A small network was shown many inputs. Here are its activations along a few directions, one row for each input.
Each table varies a few parts of the input and shows all the possible inputs, shuffled.
A made-up example of a description, with smaller parts first: one of 3 separate values, together with either a single point or one of 11 places around a ring or (one of 5 places around a ring, together with one of 6 places along a line).
Shared parts are said once, and a part with two or three values counts as separate values.

Rows:
row 1: [-169,183,287,218,1,67,65,329,-63,253,-43,-43,-187]
row 2: [851,257,182,234,668,-453,14,338,822,-242,14,-138,340]
row 3: [-295,41,190,383,55,58,-110,267,-89,221,-47,-169,-135]
row 4: [-225,142,-37,-301,180,-96,207,149,-91,-10,-29,-7,189]
row 5: [77,-44,19,-209,-509,176,131,-307,-259,52,46,175,-256]
row 6: [665,89,90,403,784,-423,-242,169,862,-250,-56,-232,371]
row 7: [-234,-197,11,323,-332,288,-306,-72,-79,296,-81,65,-304]
row 8: [-39,-37,-222,-608,-115,35,252,-310,-275,-283,106,215,96]
row 9: [-172,-221,-390,-393,-50,19,32,-387,-323,-330,102,52,183]
row 10: [-372,9,210,388,121,94,-179,155,-45,245,-99,-153,-165]
row 11: [-59,-236,-148,13,-436,159,-105,-384,-310,2,35,13,-164]
row 12: [-37,-22,85,156,-460,262,-63,90,-97,304,-23,181,-331]
row 13: [-219,184,20,-355,174,-82,256,164,-70,10,-30,26,158]
row 14: [-248,-262,-369,-384,24,55,-36,-494,-280,-308,47,64,156]
row 15: [-103,-132,-318,-493,-96,15,151,-325,-309,-313,114,122,147]
row 16: [14,-143,-76,-92,-488,156,24,-321,-294,21,51,85,-203]
row 17: [-161,-162,-11,316,-404,254,-239,32,-123,274,-29,57,-276]
row 18: [-221,132,257,275,9,58,19,335,-79,242,-33,-99,-170]
row 19: [-427,-37,-116,-133,301,-70,-33,-32,-70,-20,-84,-120,211]
row 20: [-160,229,344,155,-9,82,122,345,-44,274,-40,-9,-219]
row 21: [-32,25,141,95,-473,278,-4,106,-73,327,-21,216,-363]
row 22: [-280,88,-71,-242,192,-105,158,151,-103,-22,-20,-65,207]
row 23: [-92,-73,53,211,-454,256,-111,95,-108,296,-16,128,-312]
row 24: [64,-96,-44,-145,-494,165,69,-326,-283,31,44,140,-219]
row 25: [868,301,230,181,660,-444,61,339,847,-229,14,-112,315]
row 26: [723,123,81,383,716,-454,-160,283,791,-259,2,-280,380]
row 27: [-130,-268,-125,18,-362,193,-169,-487,-268,24,-20,23,-192]
row 28: [809,208,145,299,671,-460,-45,335,824,-260,15,-182,369]
row 29: [-352,-1,-140,-140,234,-104,37,82,-114,-42,-30,-135,240]
row 30: [-44,-80,-280,-555,-107,21,203,-323,-298,-303,110,181,130]
- Changing only one part turns row 22 into row 4. The same change can be made to row 15. Which row results? => row 30
- What is each input in this table made of? => one of 5 places along a line, together with either a single point or one of 5 places around a ring
- Start at row 21 and move only the place on the line of 5, one step at a time. The first step leads to row 12. Which rows follow, in order? => row 23, row 17, row 7
- List by row number the other rows that have the place on the line of 5 in common with row 7. => row 6, row 10, row 14, row 19, row 27

Rows:
row 31: [23,56,274,387,45,-29,-101,33,6,125,-29,-219,-163]
row 32: [-679,-406,-393,-336,-683,431,-103,-486,-704,110,-1,250,-213]
row 33: [250,69,181,197,-196,112,-45,152,175,190,-29,122,-240]
row 34: [-84,-90,-124,130,399,-111,-175,-12,150,-125,-62,-141,220]
row 35: [179,-37,-248,-55,124,-39,-134,148,318,-8,-45,122,206]
row 36: [67,-134,-64,183,207,-120,-208,-211,115,-157,-17,-175,127]
row 37: [-652,-156,-196,-565,-663,338,247,-418,-904,9,97,222,-249]
row 38: [12,189,-9,-275,356,-179,201,210,126,-83,-8,-66,233]
row 39: [245,36,222,336,-157,29,-50,20,43,130,0,-112,-242]
row 40: [198,177,-11,-244,143,-155,212,201,184,-100,23,131,217]
row 41: [114,146,116,166,-28,45,-24,381,211,264,-81,93,-73]
row 42: [362,71,80,-93,25,-158,179,-163,-15,-245,131,-99,40]
row 43: [154,97,122,-55,249,-212,120,-165,-52,-232,62,-221,108]
row 44: [292,-158,-123,133,-1,-62,-151,-232,158,-151,25,-54,51]
row 45: [-150,139,178,191,136,-14,-13,417,194,251,-85,-34,-20]
row 46: [-24,145,78,-97,422,-213,160,60,-27,-221,43,-182,202]
row 47: [-747,-179,4,-81,-830,510,33,-246,-742,391,-29,221,-496]
row 48: [370,104,34,-229,-21,-73,187,-32,130,-176,103,146,45]
row 49: [-89,-44,-184,-29,303,-92,-129,194,291,-27,-55,-16,262]
row 50: [-166,92,249,359,213,-42,-53,242,59,140,-60,-151,-58]
row 51: [325,-118,-188,-23,-43,33,-153,-92,283,-85,15,162,43]
- What is each input in this table made of? => one of 3 separate values, together with either a single point or one of 6 places around a ring
- Changing only the choice among 3 separate values turns row 36 into row 31. The same change can be made to row 49. Which row results? => row 45
- Change only the choice among 3 separate values in row 44. List by row number the other rows that result. => row 39, row 42
- List by row number the other rows that have the choice among 3 separate values in common with row 43. => row 37, row 38, row 40, row 42, row 46, row 48

Rows:
row 52: [833,72,-4,-17,428,-418,66,-174,488,-487,105,-146,335]
row 53: [632,242,45,-163,567,-476,278,116,341,-473,124,-166,422]
row 54: [215,-4,263,671,-476,278,-304,361,241,522,-76,121,-469]
row 55: [299,168,341,573,626,-221,-268,330,750,150,-184,-207,88]
row 56: [-482,-247,72,357,-600,391,-217,-270,-573,319,-24,-53,-500]
row 57: [36,-303,-618,-536,162,-131,-45,-452,-30,-516,98,69,458]
row 58: [-479,-25,-169,-744,-391,231,334,-380,-614,-10,20,272,-98]
row 59: [-688,-79,126,192,-497,303,-1,16,-690,352,-6,-110,-394]
row 60: [-2,157,319,519,-362,207,-74,650,131,538,-41,81,-372]
row 61: [-161,-116,-561,-677,288,-204,172,-169,-180,-492,109,50,566]
row 62: [-292,-202,-209,-591,-507,313,117,-656,-481,-58,15,329,-207]
row 63: [88,338,394,415,762,-273,-58,628,618,155,-140,-241,170]
- Changing only one part turns row 55 into row 63. The same change can be made to row 52. Which row results? => row 53
- What is each input in this table made of? => one of 2 separate values, together with one of 6 places around a ring
- Change only the choice among 2 separate values in row 54. List by row number the other rows that result. => row 60

Rows:
row 64: [181,-113,-79,19,-176,55,-62,-211,-11,-112,45,116,-52]
row 65: [4,-36,-92,-257,-131,-2,126,-230,-188,-114,46,31,21]
row 66: [193,-113,-121,-31,-194,71,-62,-157,26,-85,47,149,-42]
row 67: [-293,65,40,-15,91,66,23,148,-120,96,-50,39,-14]
row 68: [162,-36,66,160,-131,73,-114,-39,143,105,-32,52,-139]
row 69: [-274,88,118,-6,57,34,86,132,-165,97,-14,-65,-61]
row 70: [-290,-34,-73,-209,-3,-3,98,-64,-210,-29,31,-99,48]
row 71: [150,-36,109,209,-114,56,-113,-94,105,77,-33,20,-149]
row 72: [-44,40,131,293,-17,24,-79,186,-4,163,-33,-91,-101]
row 73: [-5,-33,-132,-321,-146,19,126,-187,-133,-86,28,109,44]
row 74: [552,200,61,182,816,-453,-42,296,679,-301,-17,-183,462]
row 75: [-281,-34,-113,-260,-22,12,97,-12,-175,-3,33,-69,58]
row 76: [-55,44,85,236,-30,48,-83,233,52,192,-50,-11,-76]
- What is each input in this table made of? => either a single point or (one of 2 separate values, together with one of 6 places around a ring)
